A small network was shown many inputs. Here are its activations along a few directions, one row for each input.
Each table varies a few parts of the input and shows all the possible inputs, shuffled.
Descriptions start from the smaller parts, as in this example, which fits no table here: one of 3 separate values, together with either a single point or one of 9 places along a line or (one of 4 places along a line, together with one of 8 places around a ring).
Shared parts are said once, and a part with two or three values counts as separate values.

Other details of the inputs vary at random and push rows far along two fixed directions, the same in every table; ignore that.

Table:
R1: [ -7  13  -9   4   4   8  -4  -2  -4 -11  -7   3 -10]
R2: [ 37 -31 -31 -20  13 -22   3  19 -18 -20   3  -2  17]
R3: [ -8   2  20   3 -14 -16 -13   2  52  17   5 -13 -20]
R4: [-16  14  -4  -5   6  29   9 -41 -26  -1 -10  38  -8]
R5: [  2  22   9   6 -17 -10  -8  -3  28  -1  15  -8  -8]
R6: [ 29 -46 -17 -21  13 -14  20  27 -14   1   1  16  21]
R7: [-22  14  -8 -11   4  29   5 -33 -31   4 -13  31 -15]
R8: [ 30 -38  -6 -10  17 -14  14  36 -26 -12   1  -8  26]
R9: [-26  15  -3  21   3  44   4 -19 -44   5 -13  11   3]
R10: [  7   8  13  -6  -2 -11  -3   2   5  -8  -4 -18  -1]
R11: [-11  -2  26  12 -25 -13   0  13  48  28  19  -3 -10]
R12: [-2 -7  9  1 -5 -1  6 10 23 22  7  1  0]
R13: [ -9   2  10  -4 -14 -11  -9  -5  31  15   4  -6 -17]
R14: [ -3  17  14  18 -16 -18 -15   5  48   4  13 -17 -12]
R15: [ -1  20   8  11 -12 -12  -6  -3  29  -1  12  -9 -11]
R16: [-11  -1  28  11 -21 -12   0  14  48  27  21  -3 -11]
R17: [ 35 -35 -12 -13  21 -11  13  34 -25  -8  -6 -16  29]
R18: [-21   6 -10   6  11  35   0 -38 -23   3 -14  32 -10]
R19: [ 41 -27  -7 -21  18 -24  10  12 -22 -24  -5  -7  23]
R20: [  8 -13   5  -3   4 -15   2  -4  20   3  -1  10  -3]
R21: [ 15 -36  -9 -19  17 -14   6  26 -21 -14   1  -7  45]
R22: [-17  12  -8  -5   5  28   5 -40 -29   5  -8  35  -9]
R23: [ 38 -29 -12 -22  17 -25   6  12 -26 -17  -3  -9  21]
R24: [ 35 -22 -26 -31  12 -23   7  26 -20 -21   1  -2  11]
R25: [-22  23 -14  10   2  31  -9 -16 -16  -6 -10   8 -15]
R26: [-25  18 -13  18   1  43   6  -7 -38  -1   1  25  -3]
R27: [  5   3  -3   9  -5  -7 -12   4  21  -3   8 -10  -5]
R28: [-22  16  -5  12  12  35  -7 -26 -35  -8 -24   2  -9]
R29: [-13  24 -17   4   1  27  -2 -28 -33  -6  -2  20  -7]
R30: [-20  17  -4 -10   6  31  10 -34 -28  -2 -15  33 -13]
R31: [ -8   5  24   3 -13 -21  -8   2  53  14   4  -9 -19]
R32: [ -5  17  13  18 -25  -8  -9  23  41  21  20 -21  -3]
R33: [ 33 -25 -11 -28  16 -24   6  18 -26 -18  -9 -14  16]
R34: [  1   7  -1  10  -8   1  -1  22  16  11  11 -13   2]
R35: [ -7   9  26  -2 -15 -23  -2  -1  52  14   8  -9 -20]
R36: [-43   8   0   1   0  35   3 -27 -13  12  -1  34  11]
R37: [-26  22   4  21  -1  40   0 -16 -31  11 -11   3   2]
R38: [ -8  14   8   3   6   5   1 -12 -11  -9 -13  -9  -7]
R39: [-22  19  -1  12  14  31  -2 -27 -35 -11 -26   7  -8]
R40: [ -8  -3  -4  -3  -1   6  -2 -23  -1   8  -1  16  -8]
R41: [ -5  22   8   5 -12 -11  -5   5  29  -2   8 -14 -16]
R42: [  7  -3  11  10   6 -12  -6  -2   8  -7  -5 -15   3]
R43: [ 32 -42 -16 -24  15 -15  20  28 -14   2  -1  14  23]
R44: [ -3   8  27   4 -15 -24  -2  -8  54  15  13  -5 -15]
R45: [ 34 -33 -26 -12  10 -13  13  40 -20 -11   6   1  24]
R46: [ -8  14  23  10 -19 -17 -20   2  35  10   3 -38 -13]
R47: [ -2   2   2  13 -15  -2   0  23  13   7  16  -5   0]
R48: [-20  21 -22   3   1  31  -6 -20 -32  -8 -10  12 -12]
R49: [-18  15  -7  13   7  31  -7 -36 -39  -4 -15   6  -3]
R50: [ 19 -33 -25 -22  14 -14   8  34 -16 -17  10   5  42]
R51: [-11   8  31  24 -24 -10  -8  16  34  18  14 -28  -3]
R52: [ -3   9  25  21 -12 -14 -20  -3  39   8   5 -32  -8]
R53: [ 38 -20 -23 -30  13 -22  11  26 -17 -27   0   0  13]
R54: [  9   2  13   5   4 -15   0  -5   7  -7  -1 -15   2]
Description of these inputs: one of 3 separate values, together with either a single point or one of 5 places along a line or (one of 2 separate values, together with one of 6 places around a ring).
- Changing only the choice among 3 separate values turns R43 into R37. The same change can be made to R11. Which row results? => R51
- Start at R26 and move only the place on the line of 5, one step at a time. The first step leads to R47. Which rows follow, in order? => R45, R32, R34

Table:
R55: [ -8   9  -3   9   1  12  -7   1 -12  -4  -6 -11  -1]
R56: [ 20  -7  -3  -4   5 -13   1  20 -12 -13   0 -20  13]
R57: [-10   0   3   3   0   9   1  -8  -6   6  -1   7   1]
R58: [ -7   8  -4  -2   0   5   0 -11  -3  -2   0   8  -4]
R59: [ -6  12  31  10 -23 -24 -12   5  60  21  13 -23 -17]
R60: [-9  6 -4  3 -2  9  1 -4 -5  2  3  8  1]
R61: [ 18 -21  -2 -16   8 -19   4   8   1  -5  -1  -2   7]
R62: [-9  4  1  3 -1 10  0 -6 -4  2  1  8  4]
R63: [-7  5 -5  3 -3 11  1 -3 -4  4  2  9 -3]
R64: [ -7   6   1  -2   1   6  -1 -13  -3  -2  -2   7  -1]
R65: [ 21 -19  -5 -14   7 -18   7  13   3  -6   0   2   2]
R66: [-8  1  2  4  1 11  4 -5 -4  7 -3  7 -1]
R67: [-7  3 -1  5 -1 11  4 -3 -4  4  0 10 -4]
R68: [ -2  12  -2  12   3   7  -7  -8 -11  -9  -6 -10  -1]
R69: [ 21 -17  -9 -16   5 -17   4  13   3  -6   2   1   4]
- What do these inputs look like to the network? => either one of 3 separate values or (one of 2 separate values, together with one of 6 places around a ring)
- Which of the alternatives is R69? => one of 2 separate values, together with one of 6 places around a ring
- List by row number the other inputs of the same sort as R59. => R57, R58, R60, R61, R62, R63, R64, R65, R66, R67, R69

Table:
R70: [-20  26  -4  11  -8  21  -2  -9  -3   1   5  12  -7]
R71: [-23  13   6  14  -2  24   4 -18 -10  14  -4  12  -8]
R72: [ 24 -13 -17 -13  17  -3   6  24 -46 -24 -13 -20  19]
R73: [ 15 -20  18   0  -7 -30  -3  27  43  15   9 -24   4]
R74: [-26  26   9  15  -4  28   2 -25  -4   9  -7  14 -16]
R75: [ 20 -32 -16 -12  14  -3   9  20 -19  -6  -4   7  15]
R76: [-33  28  -2  20 -11  31  -3 -16  -9  10   6  14  -6]
R77: [ 14  -2   2  -6 -12 -35 -11  20  44  -2  16 -21  -4]
R78: [ 25 -21 -21 -21  21  -2  14  -1 -33 -14 -12  15   8]
R79: [ 14 -11  19 -12  -7 -41  -9   9  45   2   8 -22  -3]
R80: [ 10 -21  23  -4  -9 -32  -6  21  42  13  10 -23  11]
R81: [-25  11  12  10  -5  18   1 -21  -6  12  -1  10   0]
R82: [  1   2  28   1 -15 -25  -4   8  45  10  13 -16  -2]
R83: [-26  25   4  10  -1  22  -5 -34  -3   6 -12  11 -23]
R84: [ 31 -19 -16   2  25  -8  -1  13 -41 -32 -14 -22  24]
R85: [ 24 -19 -26 -19  16   1  11   4 -34 -17  -7  18   6]
R86: [ 21 -12 -32 -19  15   3   9   6 -34 -20  -2  16  13]
R87: [-27  28   4  16  -9  29  -1 -20  -5   6  -2  16 -18]
R88: [ 21 -22 -16 -25  20  -3  11  -7 -34 -16 -10  16  15]
R89: [-34  24  -2  19  -8  35  -7 -15  -6  11   1  11  -5]
R90: [  1  -2  18  10 -20 -21  -5  20  42  17  19 -16  -6]
R91: [ -5  10   7   4 -11  -9 -10  -4  27   3   4  -6 -19]
- What do these inputs look like to the network? => either one of 2 separate values or (one of 4 places along a line, together with one of 5 places along a line)
- Change only the place on the line of 5 in R81. List by row number the other rows that result. => R79, R80, R82, R88
